A small network was shown many inputs. Here are its activations along a few directions, one row for each input.
In each table, some parts of the input vary, and every possible input appears once, in random order.
Descriptions start from the smaller parts, as in this example, which fits no table here: values(2) and (point or line(9) or (ring(5) and line(6))).
Shared parts are said once, and a part with two or three values counts as separate values.
In the rows, zero is written as 128.

Other details of the inputs vary at random and push rows far along two fixed directions, the same in every table; ignore that.

Rows:
R1: [143 115 157 129 150 114 114 139 140 118 105]
R2: [ 99 144  65 152 115 158 145  87  91 153 139]
R3: [141 221 108 115 134 125 158 161 103 100 155]
R4: [173 195 153  99 142 105 145 181 125  87 132]
R5: [ 68 150  82 155 113 156 141 103 115 142 161]
R6: [184 218 139 104 161 108 146 187 103  92 123]
R7: [148 102 142 124 135 114 129 142 138 106  93]
R8: [180 223 150  99 161 105 141 185 111  92 136]
R9: [ 81 157  41 157  99 169 161  90  86 146 152]
R10: [ 99 189  59 151 125 151 162 125  89 118 144]
R11: [105 199  76 133 110 153 159 124  95 129 170]
R12: [105  33 117 133  90 145 120  77 140 162 111]
R13: [ 56 169  62 163 110 161 149  93 106 143 173]
R14: [ 86 156  92 143 108 159 130  94 109 163 173]
R15: [138  36 145 129 115 130 108  94 141 153  90]
R16: [102  35 116 148 113 144 109  73 134 166 100]
R17: [139 172 132 131 161 116 130 153 120 107 121]
R18: [147 226 114 116 143 130 147 159  96 115 156]
R19: [170 205 165 103 154 105 129 178 127  99 141]
R20: [104  88 125 145 130 139 112 104 132 148 117]
R21: [ 81  41 138 137  93 144 104  84 156 166 135]
R22: [131 112 163 123 136 112 119 145 152 110 117]
R23: [142  55 176 119 138 106 104 143 164 115  85]
R24: [126  86 121 129 114 139 122  95 123 155 117]
R25: [ 90  42 135 131  88 143 108  78 155 167 135]
R26: [101  97 140 134 118 138 106 104 139 159 142]
R27: [ 90 144  66 159 121 160 141  93  93 151 138]
R28: [207  72 171 106 149  77 115 181 180 100 109]
R29: [134 119 165 123 150 112 109 141 145 123 117]
R30: [105  30 111 139  95 144 121  77 137 157 102]
R31: [119  82 115 127 102 141 130 105 128 146 118]
R32: [ 94 212  92 146 128 148 143 119 101 136 180]
R33: [133 168 127 129 151 114 139 160 125  94 121]
R34: [ 99 153 118 136 115 137 134 122 128 128 159]
R35: [173 192 138 120 167 106 140 175 112  88 107]
R36: [ 96  30 111 146 102 143 118  79 140 153  99]
R37: [187  80 190  94 133  95 118 161 157 102  82]
R38: [134 117 166 123 148 115 108 144 144 126 117]
R39: [172 112 200  90 139  94 110 175 163 103 110]
R40: [100  96 137 143 126 136 111 100 140 150 131]
R41: [130 173 145 117 139 113 132 160 134 104 144]
R42: [182 106 132 126 148 100 121 153 152 126 135]
R43: [166  63 192 102 127 110  99 130 157 136 101]
R44: [168 106 187 110 155  91 116 173 159  86  87]
R45: [103 148  74 147 107 161 146  86  95 157 150]
R46: [157 163 122 122 146 123 137 151 106 115 114]
R47: [146 118 170 109 134 114 108 137 145 132 128]
R48: [ 64 175  73 157 112 163 137  86 101 161 184]
R49: [147 213  92 128 137 128 166 158  95  92 134]
R50: [150  63 193 102 118 106 102 137 172 125 110]
Each input here is: values(2) and (point or (values(3) and ring(8))).
The inputs of R43 and R4 match in every part but the values(2) part. If R2 is changed in the same way as R43 into R4, which row does it become?
> R30
The inputs of R24 and R12 match in every part but the values(2) part. If R38 is changed in the same way as R24 into R12, which row does it become?
> R5
Which other rows does R11 become when the values(2) part takes its other values? List them by row number.
> R18
Which other rows does R47 become when the values(3) part takes its other values? List them by row number.
> R14, R19

Rows:
R51: [141 198  75 147 153 119 168 163 106  91 146]
R52: [147 132 110 102 149 131 148 136 101 143 112]
R53: [116  68  72 171 105 152 116  57 119 173 124]
R54: [181 119 198  89 139 119 107 191 144 117  89]
R55: [113 125 123 112  91 123 132  84 131 158 158]
R56: [131 118 140 109 125 133 105 119 116 149 151]
R57: [ 93 119 109 124 112 138 126 108 153 123 146]
R58: [121  62  85 170 115 139 113  76 133 150 118]
R59: [110 129 144 158 114 153 147 100 143 129 154]
R60: [188 114 180 100 141  95 126 163 130  81  54]
R61: [142  58 183 114  99 115 104 157 162 127 111]
R62: [100  60 204 117 125 116  97 113 155 122  77]
R63: [ 70 143  81 156 103 171 139 132 121 141 150]
R64: [ 77 132  51 131 100 173 177  89  86 155 142]
R65: [ 91  92  84 129 122 142 159 116 123 132 120]
R66: [127 107 149 152 123 158 122  77 134 169 150]
R67: [123 158 113 120 150 122 116 132 143 124 150]
R68: [116 157 127 119 115  98 142 132 150 111 159]
R69: [158 192 125 122 145 109 155 169 105  65  90]
R70: [ 77  76  91 157 108 175 104  92 125 198 138]
R71: [101 235 139 122 143 133 145 143  89  99 129]
R72: [115 167 162 120 152 126 109 122 104 134 110]
R73: [ 66  67  92 166  89 151 110 101 139 171 159]
R74: [112 155 113 122 142 121 124 137 151 110 148]
R75: [155 138 224  91 158  98 101 156 132 103  76]
R76: [172 106 165 123 167  81 116 172 146  74  62]
R77: [176 202 156  89 144  84 132 156 128 115 150]
R78: [114 216 105 131 124 153 155 181 107 104 146]
R79: [ 93 164  88 141 137 139 123 124 108 139 182]
R80: [110 146 123 128 141 119 122 150 131 112 161]
R81: [ 92 153  99 123  83 133 150  85 123 148 173]
R82: [118 200 171 125 181  95 121 176 126  78 109]
R83: [143  64 184 105 110 136 105 155 155 136  90]
R84: [115 126 145 152 107 161 144  88 136 144 154]
R85: [144 126 118  97 135 133 155 136 105 132 107]
R86: [118  97  91 142 100 145 156 105 121 129 126]
R87: [133  80  90 147 126 138 129  94 117 164 126]
R88: [118  49 180 155 119 135 118  97 179 135 128]
R89: [ 75  81 118 186 117 161 129  66 155 161 163]
R90: [211 106 176  93 141  99 133 166 134 104  84]
R91: [122 161 127 105 120 130 136 137 143 102 142]
R92: [164  51 151 136 118 105 116 127 163  99  82]
R93: [ 89 186  71 157 137 162 132 147 104 148 161]
R94: [ 68 128  48 138 103 169 178  95  95 144 143]
R95: [184 191 133 114 162 107 134 160  92  97  87]
R96: [112 114 108 146 113 141 107 122 119 173 156]
R97: [173  72 155 109 115 117 137 134 139 118  92]
R98: [104 223  86 147 149 145 147 185 111 108 155]
R99: [181 203 173 136 181 113 133 164 134 108 148]
R100: [ 99  92 130 117  93 149 119 100 124 146 153]
R101: [139  41 176 108 136 112  78 120 154 155 125]
R102: [190 126 191  73 154  97  96 157 157 114 106]
R103: [115  62  95 158  82 149 134  75 133 134 111]
R104: [194 106 154 118 169  88 124 174 144 101  96]
R105: [108 130  58 177 116 142 143  96 117 121 139]
R106: [123 206  81 147 141 124 162 149  94  77 115]
R107: [178 159 109 134 132 127 132 125 105 121 114]
R108: [117 170  94 138 106 152 126 128  93 164 169]
R109: [ 95  56 199 125 134 110  93 116 161 119  79]
R110: [136  61 139 111 157 105 134 152 152 117  89]
R111: [113 220  93 142 119 133 152 180 106 102 174]
R112: [121  50 159  98  96 135 104  92 167 144 114]
R113: [140 185  67 150 105 153 156 101  86 126 138]
R114: [177 125 197  78 139 102 106 169 135 106 123]
R115: [183 108 157  90 181  94 129 175 132 119  86]
R116: [144  46 176 111 121 140  85 134 150 169  93]
R117: [169  37 158 125  97 121 114 104 152 123  76]
R118: [167 191 158 104 122 115 136 198 117  99 139]
R119: [122 203 118 153 123 164 158 102 106 139 175]
R120: [ 62  88 138 154 138 138  95  80 129 160 115]
R121: [115 128 117 107 106 148 122  93 130 147 144]
R122: [132 213 165 120 184 106 115 161 106 107 114]
R123: [149  47 182 108  95 124  92 133 148 158 111]
R124: [130 142 125 139 133 120 111 163 129 138 150]
R125: [145 119 111 134 128 118 152 145 132 101 118]
R126: [133 209  76 151 164 120 146 146  87  99 119]
R127: [ 85  86 121 132 104 139 116 111 139 134 156]
R128: [149 137 122 124 126 128 135 120  99 118  86]
R129: [ 81  70 124 128  88 150 117  94 135 147 153]
R130: [ 81 157  60 141 121 160 125  76 115 169 176]
R131: [170 137 111 123 136 128 141 130 105 136 121]
R132: [148 193 146 109 152  72 138 174 154  88 153]
R133: [101  95  78 134 145 138 143 112 116 154 124]
R134: [134 234 117 165 170 136 152 144 118 112 180]
R135: [114  49 163 110  86 104 117  94 176 141 129]
R136: [ 91 142  47 169 125 156 136  74  81 159 124]
R137: [155  71 178 102 132  80  96 117 172 151 125]
R138: [154 205 137 110 159  77 134 166 141 104 160]
What is each input in this table made of?
> ring(8) and (values(2) or line(4) or line(5))
The inputs of R85 and R65 match in every part but the ring(8) part. If R75 is changed in the same way as R85 into R65, which row does it become?
> R109
The inputs of R120 and R82 match in every part but the ring(8) part. If R138 is changed in the same way as R120 into R82, which row does it become?
> R132
Which other rows does R57 become when the ring(8) part takes its other values? List them by row number.
> R67, R74, R91, R102, R112, R121, R130
Which other rows does R54 become when the line(5) part takes its other values? List them by row number.
> R55, R114, R121, R123
Which other rows does R134 become when the values(2) part takes its other values? List them by row number.
> R120
Which other rows does R95 become when the line(4) part takes its other values? List them by row number.
> R52, R107, R131
Start at R115 and move only the line(4) part, one step at a time. The first step leads to R87. Which rows follow, in order?
> R53, R136
